Here are a small network's activations along a few directions, averaged over the inputs that share one value of a field.
Related values have similar rows: they may be neighbours, one step apart, or belong to one group.
In the rows, 500 means zero.
Strong random noise was added to every row along 5 fixed directions; ignore it. To show where, here is one row again and again, with new noise each time:
[416 454 438 493 591 453 757 793 767 535 506 433 355 203 473 525]
[670 491 677 411 600 354 345 694 868 449 623 459 330 518 599 833]
[653 553 552 318 349 541 304 485 398 533 491 860 535 802 497 683]
[558 480 346 354 627 369 598 590 497 495 597 765 575 587 640 484]
[577 525 431 548 304 404 493 517 550 356 594 504 451 702 653 687]
[569 423 482 530 769 360 421 532 720 477 687 506 416 392 578 461]
[468 482 379 745 296 519 475 372 485 389 585 409 408 534 510 452]


Field K:
k3: [529 533 490 432 615 474 369 486 598 391 528 410 647 550 634 632]
k6: [516 432 544 431 399 407 937 772 536 449 438 438 361 593 710 778]
k20: [234 624 280 547 491 410 974 697 525 453 498 339 542 339 614 308]
k2: [422 631 532 513 127 702 485 533 345 576 403 495 447 494 260 436]
k11: [545 423 553 398 433 563 676 500 263 661 313 684 531 522 333 576]
k5: [521 664 781 441 352 548 323 390 408 494 418 490 492 690 485 562]
k12: [581 395 269 500 667 377 597 363 297 468 683 659 597 618 669 170]
k15: [467 464 299 638 281 470 762 628 593 369 595 235 406 428 541 512]
k1: [441 432 432 542 676 554 456 275 271 379 596 567 703 518 561 181]
k17: [546 700 642 376 392 436 364 306 274 506 412 638 649 908 623 700]
k9: [485 530 497 349 323 585 745 832 634 565 338 521 378 372 403 642]
k14: [431 546 401 500 503 602 406 375 356 523 309 501 679 538 462 404]
k7: [496 456 308 363 844 469 440 431 418 634 397 736 803 456 555 315]
k19: [468 427 514 540 685 395 716 650 602 577 365 413 330 333 389 645]
k21: [452 606 570 642 427 457 418 476 578 428 735 308 398 558 558 467]
k10: [463 478 428 461 472 547 549 499 471 432 380 443 668 493 484 467]
k16: [348 572 638 328 521 658 398 460 280 712 298 770 620 410 359 419]
k8: [626 514 310 446 459 476 527 525 500 542 544 617 589 478 529 476]
k4: [386 342 524 466 611 471 918 738 561 628 431 457 414 206 431 459]
k13: [497 496 505 360 544 552 491 557 493 553 540 666 600 554 504 450]
k18: [532 550 708 367 301 663 281 456 369 524 268 472 554 590 317 708]
K is arranged as a tree with 5 forks.
Question: Which values are neighbours of k12? Give them in the order they are listed.
Answer: k9, k4
Question: Which values are neighbours of k7? Give them in the order they are listed.
Answer: k14
Question: Which values are neighbours of k1? Give them in the order they are listed.
Answer: k10, k13
Question: Which values are neighbours of k19? Give them in the order they are listed.
Answer: k11
Question: Which values are neighbours of k20? Give them in the order they are listed.
Answer: k5, k21
Question: How many steps from neighbour to neighbour lead from k3 to k15, at the fewest?
Answer: 5

Field S:
s11: [456 541 353 575 308 474 705 633 621 406 550 376 454 465 559 468]
s6: [414 495 592 619 641 480 455 486 595 500 572 311 448 388 540 482]
s14: [485 473 433 514 464 507 613 647 627 534 538 428 407 326 440 455]
s7: [713 453 517 370 650 341 475 491 473 406 551 616 484 695 691 663]
s4: [397 538 537 631 389 455 614 525 500 424 465 250 465 499 576 563]
s15: [645 413 574 532 640 419 306 346 496 533 596 538 432 543 469 470]
s5: [392 500 444 530 389 587 673 452 290 561 331 664 506 517 398 418]
s2: [655 464 568 512 749 405 322 530 764 525 652 491 351 399 500 463]
s8: [493 507 646 585 297 519 472 404 450 381 476 262 446 605 566 667]
s9: [312 574 448 430 475 551 762 778 661 533 326 401 503 336 479 589]
s13: [476 475 494 600 230 594 679 559 487 535 408 431 354 387 310 517]
s12: [603 552 501 381 546 351 374 591 634 441 554 432 603 622 644 761]
s10: [442 569 516 627 397 438 486 593 710 380 677 250 366 469 576 570]
s3: [519 508 512 403 595 481 454 544 590 462 492 453 554 409 584 562]
s1: [612 517 619 531 281 363 409 374 433 314 562 442 542 885 685 783]
s16: [513 514 611 611 359 660 253 468 625 458 422 356 490 503 421 668]
S is arranged as a line.
Question: Which values are neighbours of s7? Give them in the order they are listed.
Answer: s15, s5
Question: Which values are neighbours of s6? Give them in the order they are listed.
Answer: s4, s9
Question: Which values are neighbours of s2? Give them in the order they are listed.
Answer: s14, s13
Question: Which values are neighbours of s10? Give them in the order they are listed.
Answer: s11
